These are the activations of a small neural network, seen along a few directions. Each row is one input.
In each table, some parts of the input vary, and every possible input appears once, in random order.
A made-up example of a description, with smaller parts first: ring(8) and (point or (values(2) and line(4)) or line(9)).
Shared parts are said once, and a part with two or three values counts as separate values.
(in the rows, 128 means zero)

Rows:
R1: [109 110 198 119 182 122 110  94  96 117 130 142 128  47 129 148 140 121
  84 128]
R2: [131 122 115 122 127 103 140 144 133 138 136 129 136 139 133 122 111 119
 146 125]
R3: [118 119 102 145 106 148 100 130 147 110 138 120 125 147 114 126 129 142
 122 131]
R4: [109 129 192 130 171 128 128  89 101 130 127 155 126  35 149 143 157 120
  83 120]
R5: [114 128 108 135 112 147 108 127 137 124 131 115 129 146 123 124 119 129
 126 136]
R6: [109 146 113 129 115 122 148 133 153 141 103 140 128 133 140 104 128 124
 133 141]
R7: [156 126 124 113 123 139 140 141 115 133 118 109 129 145 121 137 122 130
 141 131]
R8: [113 148 123 138 116 128 139 139 152 142 114 149 122 134 141 102 134 120
 127 128]
R9: [126 115  99 141 116 132 108 129 127 112 150 113 131 153 124 136 122 130
 142 107]
R10: [155 124 110 133 105 145 126 136 123 118 139 105 121 154 105 142 132 151
 136 121]
R11: [153 133 137 116 126 118 142 148 120 137 116 122 118 151 116 120 122 130
 144 128]
R12: [123 149 113 143 118 144 137 130 152 136 120 141 128 131 147 116 141 122
 127 133]
R13: [123 100 186 116 181 106 126  95  77 122 145 140 138  47 136 163 131 116
 100 113]
R14: [126 131 115 131 127 135 122 135 149 125 126 126 134 138 130 122 127 128
 127 147]
R15: [106 136  99 153 103 159 111 126 143 123 126 125 119 140 135 118 140 131
 124 115]
R16: [151 134 135 109 125 111 144 140 121 135 106 123 121 158 113 119 121 135
 150 134]
R17: [157 129 121 121 113 142 128 133 117 123 131 113 118 161 115 139 129 140
 133 119]
R18: [115 134 123 122 128 110 128 137 153 124 110 132 129 147 120 107 120 128
 134 151]
R19: [138 130 106 140 117 122 126 126 132 125 157 123 133 151 129 138 123 129
 145 121]
R20: [139 105 203  99 178 127 127 100  59 123 125 129 125  53 118 157 137 123
  97 114]
R21: [114 148 102 148 103 153 130 122 144 138 129 126 125 136 141 119 134 126
 126 128]
R22: [132 127 117 117 126  92 143 137 140 133 131 138 136 149 129 123 117 128
 152 131]
R23: [142 125 113 129 129 118 132 135 135 126 143 132 139 143 135 136 123 122
 145 125]
R24: [114 126 117 123 123 122 130 145 146 136 119 125 131 134 128 110 113 128
 128 146]
- Changing only one part turns R13 into R1. The same change can be made to R9. Which row results? => R3
- Describe the family of inputs behind these rows. => line(4) and (point or line(5))
- Which other rows agree with R16 in the line(4) part? List them by row number. => R7, R10, R11, R17, R20
- Change only the line(4) part in R17. List by row number the other rows that result. => R5, R19, R21

Rows:
R25: [159 150 128 114 139  91 168 145 124 151 105 134 139 170 123 112 109  98
 166 125]
R26: [131  78 216 121 175 132 108  88  41 117 169 131 130  31 105 188 154 158
  77 111]
R27: [137 128 121 100 124  76 162 160 130 140 128 128 152 158 129 120 101 116
 162 156]
R28: [166 112 119 117 107 188  89 123 100 113 133  97 118 169  99 134 149 154
 132 114]
R29: [167 137 121 131 102 167 107 130 107 101 150 103 106 156  94 156 140 147
 135 103]
R30: [155 141 140  95 126 128 159 159 125 152  70 107 129 166 113 115 109 121
 161 150]
R31: [149 103 222  76 219  79 154 121  79 137  99 153 134  29 134 143 128  99
 102 124]
R32: [101 156  98 170  96 144 139 122 169 142 125 152 118 121 162  94 139 114
 125 121]
R33: [156 151 138 107 129  97 167 157 125 145  89 123 111 170 107 108 115 134
 149 144]
R34: [ 90 172 111 162 102 160 126 131 172 126  99 148 104 135 141 102 149 128
 113 127]
R35: [ 69 131  89 160 128 121 102 121 197 130 140 134 141 119 157  92 127 117
 127 130]
R36: [151 102  97 138 115 139 106 122 115  98 179 110 135 161 121 171 126 157
 136 127]
R37: [105 144 107 146  86 185 131 137 173 144 100 136 119 122 137 100 145 144
  98 162]
R38: [120 119 117 105 147  64 131 152 142 128 115 135 144 163 120 114  78  93
 177 126]
R39: [125 101  93 138 129 115  95 116 111  87 178  85 136 152 114 148 116 147
 151 109]
R40: [164 122 102 138 101 147 122 118  97 112 168 103 123 150 114 150 136 142
 142  97]
R41: [ 84 136  94 166  99 129 125 133 180 131 136 148 132 121 167 110 131 124
 115 148]
R42: [ 75 121 192 120 181 142 113  68 116 151 120 177 134   9 168 146 152 111
  37 129]
- Describe the family of inputs behind these rows. => values(3) and (point or line(5))
- Changing only the values(3) part turns R31 into R26. The same change can be made to R33. Which row results? => R29
- Which other rows agree with R41 in the values(3) part? List them by row number. => R32, R34, R35, R37, R42
